These are the activations of a small neural network, seen along a few directions. Each row is one input.
In each table, some parts of the input vary, and every possible input appears once, in random order.
Descriptions start from the smaller parts, as in this example, which fits no table here: one of 6 places along a line, together with either a single point or one of 11 places along a line or (one of 2 separate values, together with one of 8 places around a ring).
Shared parts are said once, and a part with two or three values counts as separate values.

Table:
r1: [-34  -8   3  -4  26  -6 -21 -14 -18  12 -26]
r2: [-24  25  17  22  13   1 -17  -3 -11   6 -10]
r3: [ 24 -24  11  13 -13 -12  13  17  15 -11   8]
r4: [ 31  -4 -11  10  -6 -10  19  39  -2 -17  20]
r5: [-29  22  -1 -11  12  34  -7 -39  23  17  -8]
r6: [ -3 -46 -15  -7 -16 -19   8  17   2  12 -12]
r7: [ -3  32   5  10  22   6 -23   8 -13 -11  -8]
r8: [ 36  -6  -5   9  -4  -9  25  32  -6 -16  26]
r9: [ -2 -31 -26 -35 -33  -5  14 -16   9   6  11]
r10: [ 31 -16  13   6  -9  -8  21  26   4 -11  16]
r11: [-11  29   7  14  13   6 -26   3 -11   1 -15]
r12: [ 12  26  31   4  30   2 -15  -6 -14   0  -1]
r13: [-35   0   3 -26  13   0 -23 -24 -17  17 -12]
r14: [ 21  -9 -16  11 -16  -7  14  34   4 -21   6]
r15: [ -2  16  29  14  27   0 -19 -15  -4  -6  -7]
r16: [ -3 -15 -19 -13 -28  18  27  -8  45  13   4]
r17: [ 12  35  16   7  35   4 -11   5 -23  -6  12]
r18: [-31  21   1 -24   8  20 -13 -40  12  16  -2]
r19: [ 20 -24  -1  20 -21  -4  18   9   4  -4   1]
r20: [ -2 -40 -23 -28 -27 -12   8  -3   2   9   0]
r21: [ -3 -20 -23 -25 -32   6  23 -18  32   4   9]
r22: [  8  40   9   8  31  -1 -12   9 -20 -11   1]
r23: [-30  11  -4 -35   7   5 -17 -43 -11  13  -4]
r24: [ -6  19  23  19  18   5 -12 -18 -14   4 -15]
r25: [  8 -17  -9  22 -26  -9  14  19   6  -3   4]
r26: [ 12 -14 -14  16 -25  -4  10  29   6 -11   1]
Describe the family of inputs behind these rows.
> one of 2 separate values, together with either one of 5 places along a line or one of 8 places around a ring
The inputs of r7 and r14 match in every part but the choice among 2 separate values. If r24 is changed in the same way as r7 into r14, which row does it become?
> r19
Change only the choice among 2 separate values in r20. List by row number the other rows that result.
> r13

Table:
r27: [ 27 -24 -18 -11 -40  -3  34   3  25  -6  15]
r28: [ 15 -27 -16  -4 -38   1  40   7  28  -5  18]
r29: [-23  32  15 -17  29  20 -22 -44  -2  18  -9]
r30: [-37  34  15 -14  31  21 -10 -43  -1  12  -5]
r31: [ 31 -14 -10  13 -12  -9  14  36   4   0   6]
r32: [-17  26  20  20  25   5 -22  -7 -16   5 -11]
r33: [ 11   5  13  20  17 -11   0  25 -17 -17  -2]
r34: [-15  27  15  17  21   8 -36  -2 -14   0  -9]
r35: [ 15   6   8  17  14  -9 -15  28 -14 -22   0]
r36: [ 35 -15  -8   9 -15 -12  10  34   2  -1  11]
r37: [-42 -49 -33 -48 -33 -10   8 -36   5  18 -14]
Describe the family of inputs behind these rows.
> either a single point or (one of 2 separate values, together with one of 5 places along a line)
Start at r29 and move only the place on the line of 5, one step at a time. The first step leads to r34. Which rows follow, in order?
> r35, r36, r27

Table:
r38: [ -3  10   7   1   4   7  -4 -13   4  -1   3]
r39: [ -2   7   8   7   6   6  -5 -10   6  -1  -2]
r40: [-17  29  11   9  22  13 -18 -16  -5   4 -10]
r41: [ 12 -10   1  11  -2  -8   2  16  -6   1   0]
r42: [ 16 -21 -15   7 -26   1  18  16  17  -3   7]
r43: [-12  26  14  14  26   1 -20  -1 -20   1 -13]
r44: [ 15 -17 -17   1 -29   2  20  13  16  -5   9]
r45: [ 13  -9   3   9  -3 -13   4  16  -9  -1   5]
r46: [ 7 -2  0 -6 -7  1 11  0  7  0  9]
r47: [-20  31  11   2  20  14 -13 -19  -5   1  -7]
r48: [ 19 -24 -12   9 -23  -5  17  24  14  -6   3]
r49: [ 22 -24 -11   8 -22 -14  15  31  -1  -9   7]
r50: [ 0  7  8 -8 12  2 -2 -6 -2 -4  3]
r51: [ 4  5 12 12 10 -7 -8  5 -9 -3 -4]
r52: [-30  -9  -5 -26  -4   4  -9 -36   6  15 -12]
r53: [ 5 -3 -2  1 -8  4  8 -2  7  3  8]
r54: [ 9 -6 -1 -7 -2 -4  8  4  4 -1 11]
r55: [ 19 -14 -17  -5 -28  -2  19  16  15  -6  13]
r56: [ 23 -24 -14  12 -22 -12  12  30   4  -5   6]
r57: [-18  32  11  -5  24   9 -12 -18  -7   1  -5]
r58: [-17  28  13  -6  27   9 -15 -13 -11  -2  -2]
r59: [  6   6   9  10   7  -7  -9   8 -16  -3  -2]
r60: [ 1  3 10  9 10  2 -7 -2 -1 -2 -6]
r61: [-13  28  10   0  27   3 -18  -6 -20  -1  -7]
r62: [11 -8 -2 -2 -1 -7  6 11 -7 -2  6]
r63: [-23 -23 -12 -26 -16   2   3 -26  10  17  -7]
r64: [ 7 -8 -2  6 -5  4  8  1  8  3  1]
r65: [-45  11  -4 -25  14  10 -23 -44  -4  21 -20]
r66: [-14  27  13  12  25   7 -19  -8  -9   4 -14]
r67: [ 21 -22 -15  -2 -20 -11  18  25   5  -9  11]
r68: [  3   5   7  -2  12  -3  -5   0 -10  -6   1]
r69: [ 18 -21 -15  -8 -20  -5  21  19  12  -8  13]
r70: [ -1  12   8  -6   6   4  -3 -10   2  -2   5]
r71: [-12 -37 -29 -25 -35  -3  15 -12  20  11  -3]
r72: [10 -9  3  9 -4 -2  4  9  6  1  1]
r73: [-12  26  14  10  26  -3 -19  -2 -23  -1  -9]
Describe the family of inputs behind these rows.
> one of 4 places along a line, together with either a single point or one of 8 places around a ring
Start at r57 and move only the place on the line of 4, one step at a time. The first step leads to r70. Which rows follow, in order?
> r46, r55
Which other rows agree with r44 in the place on the line of 4? List them by row number.
> r42, r48, r49, r55, r56, r67, r69, r71

Table:
r74: [-33  56  15  -5  41  29 -29 -32  -5   5  -9]
r75: [-32  50  20  -6  44  28 -26 -38  -4   6 -10]
r76: [-29  14  10 -10  22   4 -24 -32 -14  10 -17]
r77: [ 27 -16   5  16  -5 -16   6  31  -8  -8   8]
r78: [ 48  11  13  34   1  -5  18  42   1 -23  20]
r79: [ -1 -53 -40 -32 -58   5  37 -15  43  14   9]
r80: [-31  17   8 -11  19   4 -24 -31 -17  10 -15]
r81: [-33  14  10  -7  18   4 -23 -32 -14  11 -18]
r82: [ 44  10  11  36  -1  -4  18  45   1 -25  18]
r83: [-11 -17  -1  -2   2 -15  -7   5 -15   3 -14]
r84: [  0 -48 -41 -37 -57   4  34 -14  41  11  14]
r85: [ 26 -11  -1  17  -7 -16   6  36 -11  -8   8]
r86: [ -6 -14  -1  -2   4 -15 -11   5 -12   4 -12]
r87: [ 44  14  10  31  -1  -4  15  46  -1 -27  22]
r88: [-34  52  23  -2  39  26 -25 -40  -4   8 -10]
r89: [ 24 -16  -1  21  -7 -14   6  38  -8  -9   3]
r90: [ -8 -13  -1  -5   2 -17  -7   3 -18   4  -9]
r91: [  4 -51 -37 -34 -55   3  36 -18  44  15  11]
Describe the family of inputs behind these rows.
> one of 3 separate values, together with either a single point or one of 5 places along a line
The inputs of r75 and r74 match in every part but the choice among 3 separate values. If r77 is changed in the same way as r75 into r74, which row does it become?
> r85

Table:
r92: [-11  45  23   8  20  35  -4 -37  19   5   5]
r93: [  5 -29 -18 -20 -22  -7  14  -3  11   5   8]
r94: [ -1  40  32  21  37   6 -20  -3 -17 -11  -3]
r95: [  1  36  38  29  38   9 -20  -5 -11  -6  -7]
r96: [-11  55   6 -16  22  28  -5 -26   6  -3  17]
r97: [  5 -26 -23 -27 -22  -9  14   0   6   2  11]
r98: [-34  21   7  -5  35 -12 -41  -6 -46   7 -25]
r99: [  4 -32 -12 -13 -26  -6  15  -8  14   5   4]
r100: [ 20 -35   2  -8 -15 -12  17   4   8   3  10]
r101: [ 21 -39   8   0 -17 -10  18   0  12   5   6]
r102: [-41  14  10 -17  26  13 -22 -43  -2  18 -21]
r103: [-36  16  19   9  31 -10 -41 -14 -36  10 -32]
r104: [-41  21  -1 -34  25   9 -23 -38 -13  10 -13]
r105: [  8 -10 -18  16 -26   1  13  24  17  -6   0]
r106: [ 21 -32  -4 -16 -15 -15  18   7   2   0  13]
r107: [ -2 -12 -33 -16 -29   0  12  12   8  -3   5]
r108: [  8  -7 -25   9 -24   0  13  28  10  -8   4]
r109: [  1 -22 -17   8 -34   6  12   1  25   5  -7]
r110: [ 24 -11  -4  21 -15  -8  15  29   5 -11   5]
r111: [-36  18  12   3  33 -11 -41 -10 -43   8 -28]
r112: [ 25  -6 -15   6 -11 -11  14  37  -4 -13  12]
r113: [-41  17   3 -25  27  12 -23 -41  -7  15 -17]
r114: [ 25 -14   3  29 -18  -6  14  26  12  -7   0]
r115: [ 24  -8 -10  14 -11  -9  14  34   2 -11   9]
r116: [  0 -17 -29  -8 -29   0  12   9  17   1   1]
r117: [-39  11  15  -9  23  16 -22 -49   3  20 -26]
r118: [  0  43  26  14  38   4 -19   1 -23 -13   0]
r119: [ 28 -20  -1  -1  -9 -16  17  23  -5  -9  16]
r120: [ 30 -28  12  15 -11 -12  17  17   7  -2   8]
r121: [ 29 -18  -5  -9 -10 -19  17  27  -9 -12  19]
r122: [ 20 -28  -9 -24 -15 -16  17  10  -6  -4  18]
r123: [  4 -35  -5  -6 -28  -4  15 -11  20   8   1]
r124: [-34  11  25  18  32  -7 -40 -17 -30  15 -35]
r125: [  9 -14 -12  25 -27   4  14  21  21  -3  -3]
r126: [-11  51  11  -7  24  32  -5 -29  12   1  12]
r127: [-10  48  17   0  22  33  -5 -33  17   3   8]
r128: [ 28 -24   6   7 -10 -15  18  20   1  -5  12]
r129: [ -1 -19 -23   0 -29   3  12   7  22   5  -2]
r130: [ 10  -5 -30   2 -21  -2  12  32   7  -9   8]
r131: [  0  45  21   6  39   3 -20   4 -28 -16   4]
The inputs of r125 and r108 match in every part but one. If r101 is changed in the same way as r125 into r108, which row does it become?
> r106
The inputs of r123 and r97 match in every part but one. If r109 is changed in the same way as r123 into r97, which row does it become?
> r107
Describe the family of inputs behind these rows.
> one of 4 places along a line, together with either one of 4 separate values or one of 6 places around a ring
Change only the place on the line of 4 in r131. List by row number the other rows that result.
> r94, r95, r118
Change only the choice among 4 separate values in r96. List by row number the other rows that result.
> r98, r104, r131
